These are the activations of a small neural network, seen along a few directions. Each row is one input.
In each table, some parts of the input vary, and every possible input appears once, in random order.
A made-up example of a description, with smaller parts first: one of 4 places along a line, together with either a single point or one of 9 places along a line or (one of 3 separate values, together with one of 5 places around a ring).
Shared parts are said once, and a part with two or three values counts as separate values.

Other details of the inputs shift rows strongly along two fixed directions, in all tables alike. That doesn't count.

Rows:
x1: [  0 -61 -43 -56  29 -41 -25  63 -26 -47  45 -48  78]
x2: [ -2 -11   7 -23   2  21  -4 -14   0  20   2   0  -5]
x3: [-10  20   9  16 -13 -20   1  -8  -8   8 -15   0   1]
x4: [-15  14  -7 -42  -4 -14 -20 -22 -17  43   1 -31  -6]
x5: [ 35   8  21  53 -11  56  41  -8  48 -32 -12  68 -54]
x6: [-14  -1   1 -30  -3   8 -14 -18 -12  31  -4  -9  -9]
x7: [  8 -16  13 -14   1  48  12  -4  20   0  -7  19 -20]
x8: [ 21 -29  18   2  -1  72  20  -8  40 -24 -12  43 -39]
x9: [ -5  14   5  20 -15  -7  16 -16   4  10 -24   6 -13]
x10: [ 12  19  11  22 -12   5  14 -15  10  -1  -7  38 -22]
x11: [ 13   0   4 -16  -2  34   1 -24  14  14 -15   7 -31]
x12: [-32  57   7   1 -22 -62 -22 -41 -47  77   6 -36  -5]
x13: [-11  22   0 -36  -8   3 -12 -40 -11  41  -5 -19 -19]
x14: [ 28  -1  20  48 -13  45  32   6  30 -42 -14  42 -30]
x15: [-69  64  -3   1  11 -51 -47 -44 -36 100   1 -59  31]
x16: [-20  23  16  38  17  35  -1 -19  30  16  -9   8  -2]
x17: [-22  10  -4 -42  -9 -15 -19 -24 -17  45  11 -28   6]
x18: [ 30 -46 -19  12  21 -13  10  77  12 -86  21  24  35]
x19: [  5 -35 -33  -5  24 -69 -17  68 -41 -52  45 -41  69]
x20: [ 14 -58 -39 -48  33 -30 -24  67 -18 -45  22 -44  57]
x21: [ 30   5  18  46 -13  42  33   1  43 -24 -12  57 -45]
x22: [ 24 -55 -23  19  21  -5  26  64  13 -92   5   8  35]
x23: [-16  36  14  15 -18 -24  -2 -35 -16  29 -18  -3  -6]
x24: [ -4  22   7  21 -15 -15   0  -4 -14  11  -6  -5  -5]
Each input here is: one of 2 separate values, together with either a single point or one of 5 places around a ring or one of 6 places along a line.
Changing only the choice among 2 separate values turns x11 into x20. The same change can be made to x8. Which row results?
Answer: x6
Change only the place on the line of 6 in x10. List by row number the other rows that result.
Answer: x5, x14, x19, x22, x23

Rows:
x25: [ 53 -37  13  40   0  58  37  45  46 -76  -7  57 -30]
x26: [-12  49  16   8 -19  -8   0 -50  -7  55   3  18 -30]
x27: [  3 -55 -21 -65  20  16 -13  19  -1 -18   2 -21  24]
x28: [ 17 -32   4  35  17  37  14  41  30 -53   0  20   6]
x29: [-14  57  -1  -6 -16 -43 -18 -39 -28  67   1 -10 -17]
x30: [  8 -23 -11  18  29   5   3  47  24 -46  15   8  27]
x31: [ 23 -37 -18   1   8 -17  10  48   0 -58  -3   8  23]
x32: [-22 -14 -36 -34   8 -94 -29  34 -65  -4  41 -65  73]
x33: [-28  47  11   4  -9 -22 -15 -41 -15  57   8   1  -5]
x34: [ 26 -54 -11 -44  25  57  -1  29  39 -38  17  13  -1]
x35: [ 47 -35  13  35  -8  52  45  42  53 -83  -9  51 -32]
x36: [ 32 -48  19  39   4  69  45  36  58 -89 -16  68 -12]
x37: [-10  -9 -38 -16  17 -70 -23  39 -41 -19  20 -65  59]
x38: [-25  40  20  11 -15  -9 -11 -41 -23  57  -2  -4 -11]
x39: [-29  41  18   5 -25 -13  -3 -45 -15  51  -5 -10 -10]
x40: [-26  57 -17  -7   0 -59 -32 -34 -38  66   5 -39   9]
x41: [ -34  -46  -60 -113   34  -91  -66   45  -79   15   51 -118   99]
x42: [-13 -31 -34 -29  18 -79 -20  43 -53 -26  26 -39  72]
x43: [ 10  29  21  36 -19  41  26 -43  32  11 -46  37 -53]
x44: [ 13  24  39  38 -27  50  27 -42  24  18 -15  53 -63]
x45: [ -21   95   35   29  -38   11   -4 -105   -9  115  -41    3  -75]
x46: [ -42   88   43   27  -40   19    5 -115    6  117  -59   16  -69]
x47: [ 11 -63 -22 -60  31  16 -23  43  -8 -28  26 -31  32]
x48: [ 32 -43  16  49   6  73  44  44  71 -88 -12  47 -17]
What do these inputs look like to the network?
Answer: one of 4 places along a line, together with either a single point or one of 5 places around a ring
Changing only the place on the line of 4 turns x32 into x42. The same change can be made to x48. Which row results?
Answer: x46
Change only the place on the line of 4 in x29. List by row number the other rows that result.
Answer: x25, x31, x35
A walk changes only the place on the ring of 5. It starts at x45 and steps to x25. List the rest of the walk in order.
Answer: x44, x38, x28

Rows:
x49: [-10 -33 -29 -46  28 -41 -32  38 -34 -11  36 -47  57]
x50: [ 32 -41   0  38  13  26  28  57  33 -84   5  33  11]
x51: [ -5  27  13  28 -11   0  11 -20   6  14 -11  16 -19]
x52: [ 31 -65  -3  -3  19  52  22  49  42 -77  -3  26   6]
x53: [ -3  26  14  32 -11   3   9 -19   3  14 -11  14 -18]
x54: [ -5  26  15  29 -14   1  11 -18   6  14  -9  14 -19]
x55: [ -8  18  14 -14  -7  26  -3 -40   7  41  -6   7 -29]
x56: [ -3  11  11  -3  -8  25   2 -27  13  23 -15   0 -25]
x57: [-20  26   0 -20  -3 -10 -21 -31 -15  55   1 -18  -5]
x58: [-17 -25 -27 -49  17 -41 -30  23 -37   3  25 -49  51]
x59: [  36  -51   -6   37   21   27   28   70   38 -102    7   37   17]
x60: [ 11 -21 -32 -45  -3 -67 -17  31 -53 -14  26 -35  34]
x61: [ 11 -13  -4  24   7  -4  11  30  11 -41   5  13  14]
x62: [-10  25  14  -1  -8  23  -3 -35  10  36 -14   3 -23]
x63: [-21  40   6  14 -11 -31 -10 -27 -23  41  -6 -12  -3]
x64: [ -6  16  10  -4  -8  25   2 -34  13  30 -18   2 -28]
x65: [ -8  10  13 -16 -12  30   2 -37  10  33 -12   9 -27]
x66: [  -8   -5  -41  -62   -2 -103  -35   19  -81   17   30  -61   48]
x67: [ -4   5  13 -11 -10  28   3 -28  10  25 -17   4 -23]
x68: [ -4   0  -3 -12   7   7  -9   0   2  14   9  -6   1]
x69: [ -4  27  12  29 -10   0   8 -21   3  14 -13  15 -17]
x70: [  4  25  20  37 -16  18  16 -22  18   7 -14  26 -29]
x71: [ 14 -27  -1   1  16  33   8  26  28 -38   1  13   4]
x72: [ -3   2  -8  15   5 -26  -1  16 -11 -13   5  -5  22]
What do these inputs look like to the network?
Answer: one of 2 separate values, together with either a single point or one of 5 places around a ring or one of 6 places around a ring
Changing only the choice among 2 separate values turns x62 into x71. The same change can be made to x70. Which row results?
Answer: x61
Change only the choice among 2 separate values in x57. List by row number the other rows that result.
Answer: x68
Change only the place on the ring of 5 in x61. List by row number the other rows that result.
Answer: x51, x59, x69, x72

Rows:
x73: [  9   0   0  -9   1  17   3   1  12   0   2   9 -14]
x74: [  9 -24  -8  -9   4   7  -2  23   0 -23  13  -9  10]
x75: [-10  30  10  23 -12 -25   1 -14  -7  20   1   8  -6]
x76: [ 21 -59 -14 -11  18   6   9  58   9 -73  17  -8  33]
x77: [-24  32   0 -26 -15 -27 -13 -40 -24  52  -8 -31  -4]
x78: [ 39  -5  47  39 -22 119  51 -35  78 -18 -36  89 -85]
x79: [ 10 -36 -24 -23  25 -14 -12  40  -4 -40  22 -12  33]
x80: [ -9  28   3  25 -12 -24   7 -17  -8  20  -3   4  -5]
x81: [ -2 -11 -14 -25  11 -21 -16  19 -22   4  21 -24  20]
x82: [  8 -33 -23 -25  20 -13  -8  35  -6 -32  14 -11  36]
x83: [-20  33  -3 -23 -14 -24 -21 -36 -22  57  -3 -28  -6]
x84: [ 11  11   4  35  -1  -5   8   8   2 -12 -16   7  -6]
x85: [-21  18   0 -22 -11 -15 -12 -30 -17  43 -15 -14  -5]
x86: [  2 -43  -3  22  40  43   6  52  43 -61   9   7  33]
x87: [-10  29   1  26 -10 -22   4 -19 -11  15 -11   0  -7]
x88: [  7  13  22   6 -11  41   9 -36  19  23 -11  28 -45]
x89: [-15  40   8  16 -16 -32  -6 -22 -27  29   3   0   1]
x90: [ -6 -21  -6 -19   4 -10  -8  12 -15  -4   1 -14  17]
What do these inputs look like to the network?
Answer: either a single point or one of 5 places along a line or (one of 2 separate values, together with one of 6 places around a ring)
List by row number the other inputs of the same sort as x87.
Answer: x75, x80, x84, x89
Change only the choice among 2 separate values in x73. List by row number the other rows that result.
Answer: x81
